A small network was trained on invented records. Each row is its activation on one of them, seen along a few directions.
Here are examples, each followed by its value of one field, S.
The largest differences between rows may come from other fields.
In the rows, 500 means zero.
Random noise pushes rows far along 3 fixed directions. That doesn't count. These rows show it; they differ only by the noise:
[520 417 596 582 478 438 692 276 453 592 537 581 476 361 531 611 574 493
 469 436]
[541 322 623 532 573 454 703 505 501 623 572 598 493 288 476 742 543 427
 483 399]
[526 514 620 608 415 420 673 101 428 573 515 554 484 378 600 548 594 549
 472 490]
[431 285 334 575 616 520 723 596 485 385 440 521 380 501 317 570 507 502
 468 286]
[465 358 450 593 522 476 710 389 455 491 485 559 419 456 428 555 550 504
 460 360]

[447 535 333 519 469 465 495 382 489 296 367 387 419 617 503 371 489 693
 475 434] => s16
[559 599 483 471 574 505 528 551 547 281 391 373 493 455 570 607 461 629
 469 532] => s10
[512 474 535 495 456 451 606 341 483 459 499 498 455 406 497 587 535 593
 411 410] => s8
[456 696 262 542 600 556 402 492 488 213 369 346 465 664 454 292 455 639
 570 448] => s15
[485 356 470 416 567 507 458 908 594 573 578 572 489 424 351 620 517 311
 515 458] => s13
[542 520 566 528 497 522 519 473 494 495 533 509 473 475 539 570 551 508
 450 538] => s1
[635 608 830 356 518 514 355 606 624 755 633 576 662 172 730 736 471 279
 608 724] => s12
[486 525 563 523 477 490 494 313 489 541 546 421 543 476 564 562 497 559
 487 530] => s4
[613 621 554 420 684 516 444 809 646 341 392 273 558 299 564 743 446 571
 624 575] => s5
[478 414 474 399 569 574 374 740 532 534 555 560 576 490 508 495 485 373
 612 515] => s12
[429 623 417 575 407 569 530 217 437 300 419 416 483 610 527 278 526 657
 484 533] => s14
[478 540 400 583 368 445 493 354 434 535 488 566 471 608 499 345 523 502
 442 474] => s11
[536 372 617 520 493 523 438 768 503 727 622 597 519 417 474 606 503 368
 517 461] => s6
[523 606 420 470 534 530 495 463 542 368 400 405 463 601 478 459 479 607
 556 600] => s2
[530 573 606 499 383 464 360 277 464 580 577 509 553 468 563 377 604 497
 492 593] => s13
[475 317 383 517 592 569 498 731 545 419 423 545 451 615 315 571 465 422
 449 326] => s3
[498 216 331 499 575 499 504 768 484 485 503 541 413 576 341 567 458 436
 467 371] => s16
[496 529 532 446 517 510 520 535 525 450 437 403 571 492 489 517 516 589
 540 535] => s9
[591 543 785 491 487 446 512 476 528 622 600 427 566 281 625 700 512 441
 540 562] => s5
[467 766 434 588 366 518 453 241 487 269 344 354 490 637 561 300 486 757
 535 642] => s6
[342 542 332 534 388 520 514 461 412 402 456 550 390 710 446 314 516 489
 463 442] => s7
[504 463 556 486 489 493 528 564 526 698 544 560 540 452 515 619 545 367
 440 491] => s9
[581 672 645 470 559 492 427 559 558 528 505 470 596 331 616 703 455 488
 525 641] => s11
[538 443 606 413 622 494 484 728 628 690 653 613 639 361 541 684 480 384
 545 533] => s15
[412 351 237 488 616 514 573 727 530 336 452 529 399 694 328 336 445 533
 447 314] => s10
[428 282 396 466 463 477 589 623 496 652 619 613 505 492 413 610 560 426
 443 374] => s4
[501 290 490 411 558 530 465 824 507 766 657 694 434 551 386 567 513 241
 535 388] => s2
[521 604 683 488 400 437 452 257 508 520 445 497 594 432 614 537 537 555
 463 529] => s3
[398 343 279 575 521 520 674 577 514 369 403 490 349 585 317 513 484 517
 443 337] => s8
[513 512 656 531 221 390 524 214 378 811 628 663 522 464 649 444 574 436
 473 508] => s7
[539 485 599 499 448 541 459 504 472 665 613 629 523 419 568 530 476 348
 524 494] => s14
[583 620 521 538 463 519 402 371 501 477 510 443 475 519 559 447 528 585
 503 584] => s1

Here are new rows. What is S for each?
[392 501 315 554 429 444 563 386 446 309 402 388 380 652 459 346 437 576
 456 451] => s16
[366 416 185 528 521 621 379 609 471 433 462 601 366 740 334 187 463 414
 552 383] => s12
[561 633 556 485 513 464 548 460 528 371 419 339 478 401 568 589 491 577
 486 483] => s5
[492 378 626 494 522 527 512 705 506 586 576 568 550 427 453 574 523 492
 526 503] => s6
[510 501 504 521 423 491 475 387 442 519 547 454 521 512 530 553 500 499
 465 504] => s4
[636 595 698 378 814 596 394 900 660 343 453 289 620 170 512 842 312 533
 678 586] => s14
[538 494 607 371 631 519 446 682 547 541 562 502 550 470 487 595 508 453
 591 583] => s2
[493 672 531 571 342 462 482 275 454 541 493 511 503 591 569 308 499 563
 498 566] => s6
[546 369 566 527 478 476 503 567 476 699 629 665 586 480 463 570 517 369
 479 555] => s11
[491 446 322 466 713 573 458 830 533 368 388 377 474 564 316 531 439 520
 549 364] => s9
[406 360 443 529 493 483 598 515 409 583 573 537 510 513 412 522 525 405
 469 439] => s4
[516 544 502 437 514 479 494 531 502 545 493 537 447 582 451 446 467 459
 550 516] => s2
[396 339 377 435 607 539 549 768 508 417 493 512 455 576 352 506 403 481
 476 372] => s7
[359 379 286 534 498 530 611 657 491 429 478 468 429 623 338 502 460 458
 465 386] => s4
[515 563 603 480 508 483 483 412 515 437 456 513 573 512 534 493 538 550
 577 546] => s3
[641 417 649 418 620 462 586 706 603 523 544 518 541 263 473 823 457 489
 551 543] => s8
